Each row below holds a small network's activations on one input, seen along a few directions.
Each table varies a few parts of the input and shows all the possible inputs, shuffled.
A made-up example of a description, with smaller parts first: one of 8 places around a ring, together with either a single point or one of 11 places around a ring or (one of 3 separate values, together with one of 4 places along a line).
Shared parts are said once, and a part with two or three values counts as separate values.

Other details of the inputs vary at random and push rows far along two fixed directions, the same in every table; ignore that.

A family of inputs:
row 1: [  7  22 -30 -18  15  16 -18  25  46 -15 -33]
row 2: [ 22  22 -26 -25   3  19   4   8  55   9 -31]
row 3: [-22  20  43  25 -45 -22   3 -30 -56  -2  38]
row 4: [ 39  63  34  18  16 -40 -35 -31  -7  33 -26]
row 5: [-33  18  34  35 -44 -25 -23  -9 -72 -29  22]
row 6: [  6 -18 -15   2  25  15  -5   0  13  15   7]
row 7: [  3   5 -14 -20  -1  23  12   9  20  -6  -2]
row 8: [ 15 -15 -18  -2  33  -8   3   9   8   1   5]
row 9: [ 17  26 -29 -17  16  29  11   3  49   8 -26]
row 10: [-21 -40   0 -13 -29  14  21  17   2 -29  24]
row 11: [ 29  67  35  21  10 -39 -26 -19  -6  42 -32]
row 12: [ 18  80  19  28  -8 -15 -44 -25  -8  10 -46]
row 13: [ 30   6 -24 -26  15   5   9   5  47  12 -37]
row 14: [ 23  21 -23 -25  14  31   4   6  47   5 -26]
row 15: [ 29  64  31  17   7 -19 -42 -37  -7  48 -20]
row 16: [ 38   4 -28 -13  47  -2  -7   9  33  13 -18]
row 17: [ -4  59  41  16 -44 -27 -10 -28 -13  14  -9]
row 18: [  8   0 -22  -6   7  21  16  -5  20   2   5]
row 19: [ -1   7 -18 -15   0  22  15   7  22  -5  -2]
row 20: [-38  -8  48  28 -21 -26  -9 -31 -76  24  16]
row 21: [ 13  44  49  19  -8 -45 -25 -12 -35  26  -6]
row 22: [ 23  69  24  21   8 -22 -36 -38  -7  50 -18]
row 23: [-27 -36  -2  -5 -17  24  27  14  -5 -30  28]
row 24: [-13 -45  -9 -10 -12   1  29   9 -11 -22  40]
row 25: [ 23  11 -30 -17  17   4  16   2  49  15 -37]
row 26: [-11 -49  -4  -9 -12   4  27   8  -9 -24  38]
row 27: [  5  19 -26  -8  17  19 -15  20  50 -16 -37]
row 28: [-16   7  54  24 -43 -34   4 -31 -50  -6  34]
row 29: [ 29  15 -33 -13  24  10  15  -6  49  16 -19]
row 30: [  9  -4 -36 -14  45  20   0  -4  21  43 -35]
row 31: [-22 -47 -10 -10 -17  -4  33  15  -9 -22  22]
row 32: [ 15 -22  -3  -6  26  -2   0  22  11   6  -5]
row 33: [ -5  -3 -30   4   7  17  -9  17   3 -25 -10]
row 34: [-19 -54  -9  -2   6  11   4  13 -23  -8  46]
row 35: [-28 -49 -14   2 -14  17  -3  29 -31 -52  26]
row 36: [ 13 -16 -17   2  34  -6   5   7  10   1   4]
row 37: [-18  18  46  20 -46 -22  -1 -29 -58  -4  38]
row 38: [-46 -41 -10  -1 -18   8   6  35 -12 -54  29]
row 39: [-12 -60  -3   8  16  -6  16  16 -19 -24  36]
row 40: [-13  58  47  24 -32 -26 -38 -15 -19 -10 -19]
row 41: [-35  -5  45  19 -24 -28 -12 -26 -82  24  21]
row 42: [  9  -4 -17  -5   6  23  14  -5  22   0   2]
row 43: [  0  53  50  16 -44 -23 -14 -30 -10  11 -13]
row 44: [ 31  13 -26 -16  21  29   6  -6  45  13 -20]
row 45: [-21 -52  -4  -5 -16  -1  32  12  -5 -24  18]
row 46: [-22   3  56  20 -51 -40   5 -23 -50  -7  16]
row 47: [ 16  57  28   9  11 -20 -34 -40 -22  62 -43]
row 48: [-28 -36  -7  -5 -26  13  27  15   4 -26  24]
row 49: [ 37  -2 -21  -9  48   2  -6   5  36  12 -21]
row 50: [ 33  15 -28 -21  20  28   4  -4  43  13 -18]
row 51: [  1  -1 -11  -9 -10  16  13   5  36  -5 -12]
row 52: [-11  -4 -12 -10  -1  12 -14  26  20 -32 -10]
row 53: [-19 -49  -7 -14 -19  -4  29  17 -10 -23  22]
row 54: [-24 -39   1 -10 -18  24  24  15  -6 -30  29]
row 55: [-31 -32  24   9  -5  -7  -2 -13 -54  18  14]
row 56: [  0  -9 -22   0   5  20 -15  17   3 -28 -13]
row 57: [ 12 -15 -11  -6  26  -6   4  24   9   8  -2]
row 58: [-16 -43 -12  -5 -10   1  32   7  -9 -21  40]
row 59: [ 27  63  33  20   8 -18 -40 -40  -5  49 -22]
row 60: [ 31   0 -18  -8  42   3  -2  19  37  20 -28]
row 61: [-37 -64 -15  -6  10  11  17  10 -38   5  26]
row 62: [-20 -16  18  21  -7  -9  -6 -12 -37   8  36]
row 63: [-18   1 -18  -1   1  11  -7  23  22 -29 -10]
row 64: [-11 -61   5  -5   8  -5  11  34 -21 -18  32]
row 65: [ 20  18 -41 -12  21  22 -21  19  26 -12 -33]
row 66: [ 12 -10 -15  -6   8   7  20  -4  25   0   2]
Each input here is: one of 6 places around a ring, together with either one of 2 separate values or one of 4 places along a line or one of 5 places around a ring.
- Changing only the place on the ring of 6 turns row 36 into row 4. The same change can be made to row 30. Which row results? => row 47
- Changing only the place on the ring of 6 turns row 53 into row 45. The same change can be made to row 41. Which row results? => row 20
- Change only the choice among 2 separate values in row 63. List by row number the other rows that result. => row 33
- Change only the place on the ring of 5 in row 54. List by row number the other rows that result. => row 28, row 43, row 44, row 46
- Change only the place on the ring of 5 in row 3. List by row number the other rows that result. => row 17, row 19, row 31, row 58

A family of inputs:
row 67: [-19   8   5  -1  -8   3   3 -17 -16  26 -17]
row 68: [ 19   7 -59 -24  22  48   0  23  65 -21 -33]
row 69: [  9  -1  -1  10  22  -1 -18   5 -13   2  12]
row 70: [  1  20 -17 -10  16  17 -19   0  15  23 -50]
row 71: [ -8  64  31  22 -24  -2 -40 -29 -27  12 -18]
row 72: [-10  -6  27  19   7 -33 -17  -2 -50  14   4]
row 73: [-18 -53  18   2 -13 -25  19  33 -23 -39  37]
row 74: [  5  66  51  24 -27 -51 -34 -12 -16   1 -29]
row 75: [ 47 -18 -60 -26  69  41   8  12  70  25 -15]
row 76: [-12   6  10  -6 -27  -3   2  13   9 -22 -17]
row 77: [-39 -47 -10  -2 -33  22  33  10 -18 -43  49]
row 78: [ 40 -12 -53 -48  30  28  37  19  92  15 -33]
row 79: [-17 -71  13  -4 -14 -17  41  22 -12 -30  48]
row 80: [-18  -5 -10  -4  -8  27   6  -8  -3   2  13]
row 81: [-36 -76  -2 -11 -12   8  34   3 -37   2  41]
row 82: [-13  29  30  29 -12 -17 -40 -11 -42  -4   7]
row 83: [ 32  32 -16 -11   3  12  11 -21  36  15  -9]
row 84: [ -3  61  45   9 -45 -29   1 -29  -4  16 -22]
row 85: [-15 -11  -1   6  13  -8 -23  12 -21   4 -16]
row 86: [  0 -45  -8  -4  26  -2  15   4  -9  19  10]
row 87: [ 28  55  41  26 -11 -35 -11 -39 -15  16   8]
row 88: [-31 -51 -10  10 -12   5   3  31 -25 -62  46]
row 89: [ 39  58  -8  -7  17  13 -11 -36  33  52 -29]
row 90: [ 18  -9 -17   1  19   1  -1  17  11 -22  13]
- Changing only one part turns row 83 into row 68. The same change can be made to row 89. Which row results? => row 71
- What is each input in this table made of? => one of 4 places along a line, together with one of 6 places around a ring
- Change only the place on the ring of 6 in row 76. List by row number the other rows that result. => row 73, row 74, row 78, row 79, row 84
- Change only the place on the line of 4 in row 86. List by row number the other rows that result. => row 75, row 79, row 87
